These are the activations of a small neural network, seen along a few directions. Each row is one input.
In each table, some parts of the input vary, and every possible input appears once, in random order.
Descriptions start from the smaller parts, as in this example, which fits no table here: one of 8 places around a ring, together with either a single point or one of 9 places around a ring or (one of 3 separate values, together with one of 4 places along a line).
Shared parts are said once, and a part with two or three values counts as separate values.
(in the rows, 128 means zero)

Other details of the inputs vary at random and push rows far along three fixed directions, the same in every table; ignore that.
These rows show it; all are for the same input, with only those details redrawn:
[153  90 144 129 190 168 117 166 227 181 141 197]
[125 121  98 152  91 149 176 174 138 160 151 158]
[ 72 204  83  94 141 151 120 170  98 167 117 108]
[176  65 144 100 132 107  96  81 156 119 140 152]
[ 98 174 126  73 233 168  66 164 181 187 108 145]

Rows:
x1: [146 107 119 190  65 105 171  87  62  51 113  99]
x2: [181  85 176 156 150 121 100  87 152  80 103 154]
x3: [ 61 196  71 108 153 154 131 162 101 141 117  81]
x4: [166  67 179 134 142 101  97 100 169  89 133 118]
x5: [ 94 176  81  59  92  82 107  79  18 119 117  68]
x6: [127 169 158  96 193 120  49  84 101 105  71 111]
x7: [178  79 170 164 157 125 102  84 154  71 107 142]
x8: [135 106 115 152  51  96 176  76  80  78 153  90]
x9: [146  98  98 128  38  94 154  94  77  84 149 107]
x10: [106 149 157  76 193  97  50  87 118  94  95  58]
x11: [119 137 125 160 103 144 196 164 133 176 155 163]
x12: [120 141 127 167  96 154 184 168 149 146 153 148]
x13: [138 100 140 138  46  70 163 104  63 107 140 105]
x14: [111 165 147  68 184 114  54  67 120 102 113  77]
x15: [128 138 129 196 114 149 187 169 112 146 115 170]
x16: [173  82 172 112 132 108 104  71 159 121 143 151]
x17: [118 130 140 176  96 139 174 195 148 138 140 134]
x18: [170  60 138 114 140 115  98  81 166  94 143 134]
x19: [ 72 204  83  94 141 151 120 170  98 167 117 108]
x20: [147  95 187 149 189 153 117 182 227 173 131 180]
The inputs of x11 and x16 match in every part but one. If x13 is changed in the same way as x11 into x16, which row does it become?
Answer: x20
What is each input in this table made of?
Answer: one of 4 places along a line, together with one of 5 places along a line

Rows:
x21: [192  68 222 146 160 100  98  55 156 101 105 172]
x22: [ 87 196  85 128 130 158 157 221  99 190 102 148]
x23: [124 126 128  25 176  83  26  26 118  76 118  55]
x24: [ 78 199  90 130 124 155 154 212 102 195 111 147]
x25: [ 79 209  96 128 116 160 145 211 109 178 131 137]
x26: [127  86  95 196  91 189 221 221 215 150 179 176]
x27: [152  76 203 179 230 154 121 181 239 137 116 177]
x28: [ 97 154  80  92  68  92 136  79  50  96 143  51]
x29: [ 74 227 140 167 136 156 159 188 109 136 107 100]
x30: [ 79 225 115 171 146 173 165 168 110 126 107 105]
x31: [174  60 110 166  35 117 191  98 111 112 175 161]
x32: [164  54 109 167  36 103 199  95 120 113 183 139]
x33: [134 135 164  20 174  72  25  34  95 114 111  73]
x34: [183  48 124 226  38 114 173 102 104  40 131 118]
x35: [179  47 149 221  29  97 168 122 104  49 129 113]
x36: [173  58 134 166  23 101 190 119 112 124 175 157]
x37: [108 185 121 139  92 106 140  63  18  83  92  93]
x38: [ 58 192  92 116 115 158 152 218 131 153 137  91]
x39: [154  77 177 183 239 169 126 159 236 126 117 180]
x40: [ 92 170 156  57 234 133  52 136 175 183 118 110]
x41: [ 90 194  61 131 139 175 159 200  99 178 103 153]
x42: [165  79 147 142 210 184 117 159 242 189 134 230]
x43: [ 93 154 103  89  57  74 132  96  48 106 143  45]
x44: [ 87 165 148  53 230 138  49 148 191 158 118  96]
x45: [201  51 153 112 148 124  85  69 183 111 145 187]
x46: [105 166  99  97  66  92 125 113  36 128 117  97]
x47: [193  43 162 106 158 118 103  60 185 125 153 163]
x48: [141 137 124  31 184  92  18  29  87 107  84 111]
What is each input in this table made of?
Answer: one of 2 separate values, together with either one of 4 places along a line or one of 10 places along a line
The inputs of x37 and x21 match in every part but the choice among 2 separate values. If x45 is changed in the same way as x37 into x21, which row does it become?
Answer: x25
Which other rows does x29 become when the place on the line of 4 takes its other values? List them by row number.
Answer: x21, x27, x35
